Each row below holds a small network's activations on one input, seen along a few directions.
In each table, some parts of the input vary, and every possible input appears once, in random order.
Descriptions start from the smaller parts, as in this example, which fits no table here: one of 4 places along a line, together with either a single point or one of 9 places around a ring or (one of 2 separate values, together with one of 8 places around a ring).
Shared parts are said once, and a part with two or three values counts as separate values.

Other details of the inputs shift rows strongly along two fixed directions, in all tables alike. That doesn't count.

Rows:
row 1: -4, -41, 6, 26, -18, -3, 26, 32, 14, 31, -50, 50, 55, 4, 18
row 2: 12, 39, -13, -19, 3, 1, -19, 16, 10, -1, -21, -44, -41, 2, -5
row 3: 15, -33, -6, 18, -32, -16, 18, 52, 10, 33, -86, 45, 85, -10, 21
row 4: 4, 51, 1, 24, 11, 9, -36, 53, 28, 20, -17, -62, -89, 30, -9
row 5: 23, 31, 9, 12, 13, 12, -9, 17, 12, 5, 4, -18, -63, 23, 3
row 6: -17, -27, -19, -34, 17, 34, 46, -80, -29, -10, 89, 24, 28, 0, -2
row 7: -9, -60, 8, 39, -25, -11, 14, 59, 24, 55, -87, 50, 80, 7, 15
row 8: 32, 41, 1, 10, -3, -8, -9, 35, 11, -10, -26, -18, -30, 13, 6
row 9: 15, 61, 9, 9, 6, -1, -57, 29, 22, -8, -26, -53, -92, 13, -11
row 10: 5, 26, 7, 8, 30, 20, -12, -26, -1, -15, 50, -24, -59, 20, -8
row 11: 0, -19, 6, 6, -5, 3, 20, 3, 7, 10, 0, 28, 18, 14, 12
row 12: -31, -31, -10, -14, 19, 18, 4, -76, -19, -7, 81, 23, 28, -8, -2
row 13: 0, 18, 26, -18, 18, -12, 10, 9, -43, -10, 41, -45, -59, -12, -25
row 14: 31, 70, 18, 37, 10, 5, -11, 39, 23, -32, -12, -42, -89, 18, 2
row 15: -9, -25, 7, 13, 1, 3, 9, -1, 8, 11, 3, 20, 24, 16, 4
row 16: -15, -15, -16, -23, -14, 7, -9, -6, 0, 19, -16, -2, 24, -5, -4
row 17: -30, -37, 30, -13, 17, -18, 38, -57, -62, -42, 71, 22, 24, -37, -15
row 18: -25, 33, 8, 29, 27, 8, -16, -28, 5, -38, 47, -20, -55, 9, -7
row 19: 13, -48, -9, -10, -37, -21, -10, 54, 21, 60, -103, 30, 83, -17, 18
row 20: -20, -43, 2, 19, -17, -10, -3, 25, 19, 37, -30, 31, 54, 6, 10
row 21: -56, -33, -15, -14, 22, 16, 15, -111, -29, -56, 99, 36, 39, -23, -10
row 22: 23, 41, 45, 10, 18, -26, -23, 56, -19, -5, -4, -56, -100, -4, -22
row 23: -7, -10, -36, -49, 6, 14, 33, -87, -35, -26, 70, 11, 41, -20, -6
row 24: 18, -32, -13, -9, -26, 10, 30, 36, 8, 49, -37, 20, 58, 0, 15
row 25: 26, 48, -9, -12, 13, 0, -15, -26, -6, -30, 25, -31, -52, -1, -4
row 26: -1, -71, 38, 7, -36, -49, 20, 84, -14, 57, -81, 37, 74, -22, 3
row 27: 26, 4, -11, -14, -2, 3, 5, -5, -8, 5, -3, 11, 20, -5, 9
row 28: -11, 20, 3, 17, 4, -4, -34, 19, 21, -13, -6, -21, -44, 12, -10
row 29: 5, 5, -9, 6, -7, -12, 9, -13, -3, -21, -15, 11, 21, -12, 6
row 30: -1, 65, 14, 28, 7, -5, -46, 22, 22, -35, -27, -47, -89, 11, -11
row 31: -7, -19, -9, -3, 5, 19, 14, -2, -1, 27, 10, -1, 13, 16, -2
row 32: -17, -9, -1, -7, -11, -6, -16, -14, 5, -7, -7, 8, 16, -4, -1
row 33: -44, -40, -21, -39, 24, 23, 8, -123, -36, -37, 117, 32, 40, -23, -10
row 34: 29, 47, -16, -12, 6, 11, 1, 19, 0, -1, -4, -31, -36, 9, -5
row 35: -4, -41, -4, 9, -33, -24, 3, 41, 19, 29, -95, 37, 82, -20, 17
row 36: -10, 23, -10, 1, 4, 8, -31, 21, 12, 8, -4, -40, -49, 15, -7
row 37: -29, -16, -17, -48, 18, 8, 20, -122, -33, -64, 100, 21, 38, -26, -4
row 38: 11, -25, -12, -7, -28, -19, 12, 11, 7, 13, -43, 31, 64, -11, 8
row 39: 45, 65, 12, 16, 9, 10, -20, 41, 22, -6, -7, -46, -90, 20, 1
row 40: 14, -11, 4, 2, -12, 3, 21, 7, 8, 2, 0, 20, 26, 3, 14
Each input here is: one of 4 places along a line, together with either a single point or one of 9 places around a ring.
Changing only the place on the line of 4 turns row 34 into row 3. The same change can be made to row 6. Which row results?
> row 1
Changing only the place on the line of 4 turns row 24 into row 14. The same change can be made to row 16. Which row results?
> row 30
Which other rows agree with row 15 in the place on the line of 4? List them by row number.
> row 8, row 11, row 20, row 26, row 28, row 32, row 37, row 38, row 40
Which other rows agree with row 5 in the place on the line of 4? List them by row number.
> row 9, row 10, row 12, row 19, row 22, row 25, row 27, row 33, row 39

Rows:
row 41: 23, 35, 24, 9, -7, -27, -4, 59, -2, -10, -41, -35, -48, -3, -7
row 42: -5, -33, 8, -16, -11, -22, 19, 10, -29, 13, -23, 13, 47, -30, -6
row 43: 33, 17, -28, -2, -8, 26, -4, 43, 32, 52, -35, -14, -9, 33, 12
row 44: -42, 0, 10, -4, 32, 7, -14, -80, -17, -49, 96, -5, -33, -3, -17
row 45: -36, -19, 9, 7, 12, 6, 13, -51, -11, -34, 56, 18, 10, 0, -5
row 46: 22, 21, 26, 0, -10, -32, -25, 65, 0, 12, -55, -32, -43, -7, -9
row 47: -7, -26, -41, -16, -20, 13, 2, -17, 14, 23, -32, 28, 72, -6, 13
row 48: -2, -29, -32, -22, -23, 7, -11, -13, 19, 26, -31, 28, 67, -5, 13
row 49: 13, -19, -34, -6, -21, 11, 10, -18, 19, 11, -27, 43, 75, -4, 22
row 50: 8, -24, 13, -12, -5, -21, 31, -14, -35, -13, 10, 30, 44, -30, 4
row 51: -3, -17, -35, -17, -18, 15, 14, -28, 17, 4, -13, 31, 64, -1, 17
row 52: 38, 7, 24, 3, -8, -13, 10, 87, -7, 48, -45, -29, -31, 7, -4
row 53: -43, 16, 6, 5, 39, 14, -7, -76, -24, -57, 96, -17, -50, -2, -19
row 54: -1, 29, 23, 27, 25, 17, -11, 24, 9, 5, 31, -36, -87, 32, -9
row 55: 2, 43, 28, 44, 23, -1, -23, 12, 15, -32, 12, -24, -78, 19, -4
What do these inputs look like to the network?
> one of 3 separate values, together with either a single point or one of 4 places along a line
Changing only the choice among 3 separate values turns row 46 into row 44. The same change can be made to row 41. Which row results?
> row 45
Which other rows does row 43 become when the choice among 3 separate values takes its other values? List them by row number.
> row 52, row 54
